A small network was trained on made-up records. Each row is its average activation on records with the value named, seen along a few directions.
Values that are neighbours, or in one group, have similar rows; names and order tell nothing.
Random noise pushes rows far along 2 fixed directions. That doesn't count. These rows show it; they differ only by the noise:
[ 162 -399  116 -373  272 -269  -22 -119  140  529  -17  337  128]
[  46 -133  -96  -14   71  -41 -286  244  187  -29 -178 -301   40]
[  63 -160  -73  -52   91  -65 -261  206  184   29 -159 -231   49]
[ 729 -106   86 -178  -85  -84 -540   78  501  108   78  421    7]


Values of E:
e1: [ 203  540 -107   76 -282  236 -201  252  110 -786   45 -278 -142]
e12: [-317 -206 -143  251   63   49  204 -105 -395  133   45 -147  -26]
e6: [ 366  357  -34   80  -87  344   55 -153   28 -205  140    7    8]
e3: [ 290 -385  286 -375  185 -309  -82 -141  267  536  208  861  127]
e10: [-568  -78  180 -404  390 -328  556 -298 -264  392 -201   64   -1]
e4: [ 238  250  221  -30 -241  -35 -293   44  312 -138  -87  200 -156]
e2: [-142 -125 -101  341 -134   33   49   84 -304   28  -39 -188   13]
e11: [-112  271  236 -253   73  -97  113 -145   77  -71  114   25  -90]
e13: [-465 -290   90   47  -10 -150  254  -24 -238  138 -180 -200   30]
e9: [ 164 -110  -53  -26   15  130  245 -270 -217  426  213  530   56]
e5: [ 180  -90  -18  272 -262 -167  -70  -49  -16  -82   -9   15  -61]
e7: [  49  164  -80  181  -68  405    4  -62  -73 -231  240   -2   -2]
e8: [ 222  228    1 -199   24   17  223 -205   94   74  343  667   78]
The values of E form a ring.
Going along E from e8 by way of its neighbour e6, in what order are e4, e2, e13, e9 met?
> e9, e2, e13, e4
Which values are neighbours of e11? Give them in the order they are listed.
> e1, e10

Values of D:
d10: [  40  110   48 -111 -118  -31 -193  212  330 -101 -212 -195  123]
d7: [ 559 -220   24   18  -87   15 -528  165  155  115  129  293  -36]
d9: [  37  344 -134  -39   85  214  115 -143 -264 -227  483  121 -286]
d4: [ 119  467  250 -148 -160 -192 -504  318  455  -85  -27  -74 -117]
d8: [-168  228    0 -245  195  -40  504 -314  -93  -70  -39   82  -19]
d6: [ 460  -19   64  315 -427   57  -37 -271  -75   42  -96  379 -309]
d5: [ 517 -303  -47  307 -189   -3 -190  198  129  -92   93  391  211]
d1: [-226 -278 -123 -103   28  177    2  -62  118  136  -87 -183  120]
d11: [ 161  399  150 -147 -103 -178 -271   73  502 -407   46   98  -87]
d2: [ 596  190  148   61 -310  198 -197 -123   67 -223  273  580 -134]
d3: [ -51 -118 -312  481   16  242 -277  342 -116 -100 -111 -704  184]
The values of D form a ring.
Going along D from d1 by way of its neighbour d10, in what order are d4, d8, d6, d2 met?
> d4, d8, d2, d6
Which values are neighbours of d3? Give them in the order they are listed.
> d7, d5
